Each row below holds a small network's activations on one input, seen along a few directions.
Each table varies a few parts of the input and shows all the possible inputs, shuffled.
A made-up example of a description, with smaller parts first: one of 8 places around a ring, together with either a single point or one of 9 places around a ring or (one of 3 separate values, together with one of 4 places along a line).
Shared parts are said once, and a part with two or three values counts as separate values.

Other details of the inputs vary at random and push rows far along three fixed directions, the same in every table; ignore that.

Table:
r1: [ 18.8 -16.6  10.1  14.7 -46.0 -43.6  -8.0  26.5  -1.2 -20.4 -24.1  -5.2
 -33.4  49.0]
r2: [ -1.2  27.1  11.8 -26.4  23.4  -4.6  -3.9  27.5  28.1 -11.7   2.1 -22.0
   8.9   7.4]
r3: [ 24.7  -4.6 -14.8  10.2   3.4 -16.0  -9.5 -14.6  -3.6  -9.8  16.0   2.4
   3.4  -5.0]
r4: [  2.4  -6.1  -8.4  16.3   7.4   0.4 -11.1 -32.0   2.1  -7.5 -12.7  20.2
  -0.9   6.0]
r5: [  3.3 -19.9 -11.5  19.7   9.1  14.0  -2.2 -37.1  -3.6 -21.3  -0.5  13.5
   1.7   0.7]
r6: [ -8.4  31.9  17.7 -30.8  -7.8 -26.0   3.1  39.9  19.6 -11.6 -13.2 -32.7
  24.4  25.0]
r7: [ 24.0  14.1   8.7 -21.2  -3.2  -3.8  28.9  52.8 -70.8  38.2 -17.8  53.5
 -33.1   1.3]
r8: [ -1.8  14.1  -0.3 -14.7  20.5  24.3 -12.0  18.2  30.9   6.4  21.3 -18.1
  39.1 -14.0]
r9: [-30.6   5.3  16.3 -15.6  47.0  55.4  15.2  49.5 -15.7  40.7  -8.4  29.1
  -6.1 -40.8]
r10: [ -3.8 -14.7 -20.6  11.6   4.5  17.1 -13.1 -45.2  10.6   2.1   2.2  23.9
  10.4  -5.4]
r11: [ 11.9 -25.9  -1.5  10.1 -44.1 -21.7 -10.1  11.6  10.9  -8.6  -5.2  -0.8
 -19.3  35.3]
r12: [-25.5  -2.1  15.9  -2.9  36.0  26.6   3.4   7.8  26.6 -14.5  -1.3 -21.3
  19.0 -10.4]
r13: [-19.6 -35.9 -27.7   8.2  21.0  21.6  -6.1 -45.4   6.2   7.8  21.5  12.8
  -1.9 -29.2]
r14: [ -6.9  40.4  34.4  -5.2  -9.6 -10.2   5.9  33.8  15.3 -11.7 -10.0 -50.4
   1.7   5.1]
r15: [-12.7  -1.6  -6.9  16.8   0.1 -26.3  -5.9 -15.5 -12.0  -5.5 -23.6   5.1
 -13.1  13.4]
r16: [ 22.5  -0.5  -3.2  13.9 -16.3 -14.3  -4.1 -21.1 -14.0  -9.0   7.2 -14.9
 -13.5  -4.4]
r17: [ -3.0 -28.1 -24.1  13.4  11.6  31.0  -1.9 -49.6  11.8  -7.3  19.4  23.6
  11.9 -16.9]
r18: [ -1.3  11.4   3.9 -10.0  21.5  37.9 -11.6   8.9  34.5  13.0  29.5 -20.9
  36.3 -27.5]
r19: [  6.0   6.3   4.5   5.6 -39.5 -26.2   6.4 -16.4 -16.3  -4.3   6.1 -19.9
 -16.5   7.1]
r20: [ 27.2  -9.5 -12.8  14.7   5.8   3.4 -10.4 -25.9  -5.6   1.0  24.1   0.6
  -1.4 -17.5]
r21: [-15.8 -20.6  -1.8   5.2 -13.0 -14.3  15.8 -20.2 -13.1 -15.2  -7.5   1.1
  -3.4   9.0]
r22: [ -7.6  34.0  22.9 -11.3 -14.2  -3.8   5.0  29.9  23.0  -1.1  -3.1 -43.9
  20.1   3.1]
r23: [ 15.0   5.1   0.1 -33.5   0.3  15.6  27.6  36.4 -58.1  52.5   1.6  61.2
 -28.8 -10.3]
r24: [-17.6  -3.8 -12.8  11.3 -17.9 -36.6  -1.6 -19.6  -5.6  -2.3 -23.7   3.1
  -5.5  18.9]
Each input here is: one of 2 separate values, together with either a single point or one of 5 places around a ring or one of 6 places along a line.
Changing only the choice among 2 separate values turns r11 into r1. The same change can be made to r21. Which row results? -> r12
Start at r5 and move only the place on the ring of 5, one step at a time. The first step leads to r12. Which rows follow, in order? -> r9, r15, r4
Change only the choice among 2 separate values in r18. List by row number the other rows that result. -> r20
Change only the place on the line of 6 in r2. List by row number the other rows that result. -> r3, r7, r14, r16, r20

Table:
r25: [-16.8  22.3  18.1 -12.6  -1.1  -7.5  17.6  29.1  -9.2   7.6 -23.7   2.5
   8.8   2.5]
r26: [-9.8 -1.4  5.5 -8.5  7.3 22.5  3.5 23.4  8.4 15.9  0.0  7.9  0.8 -1.3]
r27: [ 14.5 -16.4 -10.2  11.4 -14.0 -20.2   4.1 -10.6 -35.8   3.3  -9.8  33.6
 -21.4  13.3]
r28: [ -7.0   3.1   5.0 -10.7  11.2  29.6   2.1  27.8  12.6  17.9  -2.6  13.5
   5.9  -7.4]
r29: [ -7.2   8.2   9.6  -1.1  17.1  24.5   3.3   8.7   0.9   9.7  -2.1   2.8
   0.8 -13.8]
r30: [ -7.9 -10.7  -7.3   5.6   8.2  -6.0 -11.7 -13.4  25.5 -21.4   6.2 -19.0
   6.7   6.3]
r31: [  8.4 -16.6 -19.0   7.5   2.2   5.0   7.3 -28.8 -35.0  17.8   4.5  39.2
  -9.3 -12.3]
r32: [ -4.2 -10.1  -5.0  15.5   3.5  -3.7 -12.2 -17.5  25.3 -22.9   2.1 -21.8
   5.6   3.9]
r33: [-12.5  -3.2  -5.5   1.2  30.8  50.8   2.0  -6.8   6.4  22.6  15.3  11.3
  12.2 -37.0]
r34: [ 24.0 -11.3  -4.8   3.7 -26.6 -18.3   9.2  -8.5 -43.3   5.9   0.8  20.8
 -23.8   3.9]
r35: [ 24.2 -12.4 -15.4   4.2  -9.0  -5.1   3.3 -15.5 -29.9  19.1  11.0  28.3
 -21.8 -10.7]
r36: [ 30.1 -37.4 -36.1  25.4  -7.4   2.8 -14.0 -70.2  -5.8 -11.8  38.3   6.6
 -13.6 -17.2]
r37: [ -9.4  19.9  24.6  -8.9 -11.0 -24.4  12.4  45.8  -6.4  -4.3 -33.7  -1.8
  -1.8  22.6]
r38: [  5.7  -5.5 -11.6   4.1   5.8   3.2 -20.5 -22.3  25.9  -9.7  23.1 -23.9
   7.7 -10.1]
r39: [  7.4 -10.0  -6.7   3.1 -10.9 -15.0  14.3 -11.8 -41.1   6.6  -8.6  26.0
 -26.4   5.2]
r40: [ -9.9   9.6  21.9  -5.8  -3.6  -8.7   7.0  36.8  -6.6   1.4 -23.8  -1.3
  -2.3  12.0]
r41: [ -6.7  -7.9 -10.6   4.8  21.2  14.7 -16.6 -29.0  27.3 -16.1  15.4 -17.5
  10.7 -12.2]
r42: [  4.4   2.9  -1.8  -3.1  24.4  46.1  -4.9  10.5  10.0  27.0  23.3   2.4
   4.3 -33.3]
r43: [  2.6   7.3   5.0  -3.0 -13.3 -26.5  -2.6  -2.3  16.1 -25.3   4.8 -33.0
   7.9  16.3]
r44: [  6.0  10.1  -2.2  -9.7  18.6  26.0  -6.1  14.8   7.6  20.3  14.5   3.9
   8.7 -15.7]
r45: [ -8.9   7.1  16.6  -0.7  -7.2  10.5   5.5  29.7   4.2   9.0 -13.3   1.8
  -1.7   6.7]
r46: [  6.1  16.3  12.3  -3.3 -29.8 -48.7   1.8   4.7   9.2 -31.5 -12.6 -32.2
   6.3  28.8]
r47: [  9.7 -14.7   1.3   6.2 -35.8 -25.1  10.5   2.0 -40.7   8.4 -20.0  28.6
 -29.2  20.1]
r48: [ -6.7  16.2   9.5 -10.4  18.1  14.5   3.3  19.0  -0.6   9.3  -7.7   6.5
   7.7  -2.5]
r49: [-20.7  16.6  14.9 -12.4   6.0   3.0  15.0  24.5  -7.0  10.0 -12.7   0.0
   7.4  -2.4]
r50: [-16.5   7.1   7.2  -8.4  15.9  23.7   7.6  11.9  -3.4  16.3  -2.9   5.4
  11.2 -17.2]
r51: [ -4.2   0.9   1.3   4.3 -17.3 -26.9 -10.5  -6.0  23.3 -23.8  -9.7 -18.9
  10.2  31.0]
r52: [ 10.1   3.3  -6.0   0.9  -5.7 -15.0 -11.6 -16.2  18.6 -23.0  11.4 -23.4
  14.3  10.8]
r53: [ -5.1   0.9  -7.1   1.6   8.3  -7.0  -8.6 -22.1  22.4 -21.9   2.1 -17.0
   9.3   1.7]
r54: [  0.6   5.8  -3.8  -0.8  -6.1 -19.0 -10.4  -7.7  21.1 -16.7  10.3 -31.2
   5.0   8.1]
Changing only one part turns r30 into r40. The same change can be made to r49. Which row results? -> r50
What do these inputs look like to the network? -> one of 5 places along a line, together with either one of 2 separate values or one of 4 places along a line
List by row number the other rows that have the place on the line of 5 in common with r45. -> r29, r32, r33, r36, r42
Change only the place on the line of 5 in r45. List by row number the other rows that result. -> r26, r28, r47, r51
